These are the activations of a small neural network, seen along a few directions. Each row is one input.
Each table varies a few parts of the input and shows all the possible inputs, shuffled.
Descriptions start from the smaller parts, as in this example, which fits no table here: one of 3 separate values, together with either a single point or one of 9 places around a ring or (one of 5 places around a ring, together with one of 6 places along a line).
Shared parts are said once, and a part with two or three values counts as separate values.

Other details of the inputs shift rows strongly along two fixed directions, in all tables alike. That doesn't count.

Rows:
x1: [  0  -5   2 -20 -31  18   5  -2 -16   6  -9   1   7]
x2: [ -7  18   3   4 -33 -17   7  18  20   4   3 -36 -46]
x3: [ -1   6  -4  27  66 -23  -7  -4   6 -17  -1   7  -3]
x4: [  4   2   2 -17 -33  21   4  -6  -9  14  -7   5   8]
x5: [ -5  -2  -2   0 -42 -13   3  31   4   5   1 -31 -45]
x6: [  8   0   2  22  67 -11 -14   9  -1   4  -9   8 -15]
x7: [ -1  16  -8  21  63 -23  -4  -5  24  -3   9   6  -7]
x8: [ -1  -6  -1  -1  -6  -3  -3  19  -9   4  -4 -10 -15]
x9: [  0  13  -3  22  73 -14  -9   4   2   2 -12   9 -17]
x10: [  9  -3   2  -5  -7  15   0 -24  -5  -4   1  17  31]
x11: [ -5   8  -7  28  66 -26  -6   0   5 -18  -1   5  -2]
x12: [-15  10 -22   9 -44 -22  13  21  13   2   8 -29 -39]
x13: [ -7   2  -2   1  -7 -13   3   1  16 -10  13  -6  -6]
x14: [ -3  -5  -1 -21 -37  18   6   1 -18   5  -7  -2   8]
x15: [ -5   7  -4  -3 -15  -8   4  -1  17  -5  14  -4  -3]
x16: [  1  -6 -11  14  -6 -13   1  12   7   2   5  -9 -19]
x17: [  4   3   0   7  -1  -5  -4  16   4  11  -3  -8 -25]
x18: [ -7  -7  14 -27  -6  17   2  -3 -15 -10   0   8  28]
x19: [  9 -10   5  -7  -7  15   0 -25  -9  -8   0  17  33]
x20: [ -5 -23  18 -12 -32  13 -10   9 -29  -8  -3  -6  14]
x21: [ 15 -19  -2  -1  -4  18  -2 -15  -9   7   0  19  26]
x22: [  0  -7  13 -17   1  18  -1  -9 -22 -11  -9   9  27]
x23: [ -3   8   9  17  72 -15 -10   4  -2 -15 -10   3  -8]
x24: [  3   3  14 -20   4  18   2 -11  -2   5   2  10  20]
x25: [ -9   8  -4  20  68 -28  -6   2  15 -18   6   7  -3]
x26: [  1  -7 -10 -11 -39  13   9 -10  -9   5  -1   5  14]
x27: [ 15 -14  -4  -4 -15  22  -1 -15  -6  11   0  20  27]
x28: [  2  -1  16 -25  -4  23   0 -12  -8  -1   2  15  28]
x29: [ 17 -12  -6  -3 -15  21   0 -16  -1  18   0  15  24]
x30: [ -6  17 -22  12 -44 -17  13  12  26  17   8 -28 -42]
x31: [  7  -5  -9  -2  -2  14   3 -19  -7   6  -3  18  22]
x32: [  6   2  14 -11   3  16  -3 -12 -10  -2  -7   9  17]
x33: [ 11   9  -2  25  71 -13 -12   8   8  14  -9   7 -17]
x34: [ 10   2   2 -16 -11  24   3 -15 -10  20 -11  13  19]
x35: [-21  10   6  -6 -31 -21   8  30  17 -10  10 -36 -44]
x36: [-11 -12   1  21  -5 -24  -8  18  -2 -13   7 -14 -12]
x37: [ -5  -8   1 -14  -2   5   2 -11  -5 -13   6  13  34]
x38: [-17   9   8  -8 -38 -14   7  25  18  -6  12 -33 -40]
x39: [  5  -5  17 -13   5  18  -4 -14 -15  -6  -9  10  21]
x40: [  7   1 -11  -2  -5  15   3 -19  -3  10  -2  19  22]
x41: [ 11   0  -1  -2  -3  12   1 -24   0   3   1  12  25]
x42: [-10   1 -17  17 -35 -29   6  31  17   2  11 -33 -47]
Each input here is: one of 2 separate values, together with either a single point or (one of 4 places along a line, together with one of 5 places along a line).
Changing only the choice among 2 separate values turns x6 into x21. The same change can be made to x39. Which row results?
> x19
Changing only the choice among 2 separate values turns x12 into x14. The same change can be made to x42. Which row results?
> x8
Change only the choice among 2 separate values in x35. List by row number the other rows that result.
> x25

Rows:
x43: [ -3   5   4 -19 -35  -2   8  22   0   1  -2 -32 -31]
x44: [ 13 -11 -18   0  27  13  -2 -25   6  11   6  33  23]
x45: [ 21 -18  11   8  36  11 -16  -2 -15   1  -4  19  31]
x46: [  7  -5 -19 -20 -53  25  12 -12   3  20  11   5  22]
x47: [ -1  26 -16  28 -33 -23  10   9  29  13   3 -30 -46]
x48: [ -7 -16   5 -15 -32  20   5   1 -33  -8  -8  10  22]
x49: [  4  12 -19  23 -32 -24  10   6  33   7   9 -24 -54]
x50: [ -8   9   4   2  35  -9  -5  11  -9 -19  -9  -6 -13]
x51: [ 0 11 25 -9 22  4 -4  7  6  0  2 -1 -5]
x52: [ -6 -12   7 -16  -7   2   8 -18  -4 -28   9   5  41]
x53: [-20  23  15  23  86 -31 -17  15  17 -18   3  -6 -32]
x54: [ -3 -22   6 -24 -53  22   5   0 -21  11 -10  -6   7]
x55: [  4 -20  11   8  38   2 -19 -10 -21 -11  -6  28  37]
x56: [ -1  19 -16  11   2 -10   5  -4  10  20  -4   6  -2]
What do these inputs look like to the network?
> either a single point or one of 5 places around a ring or (one of 2 separate values, together with one of 4 places along a line)
Which of the alternatives is x52?
> a single point
A walk changes only the place on the ring of 5. It starts at x47 and steps to x56. List the rest of the walk in order.
> x46, x44, x49
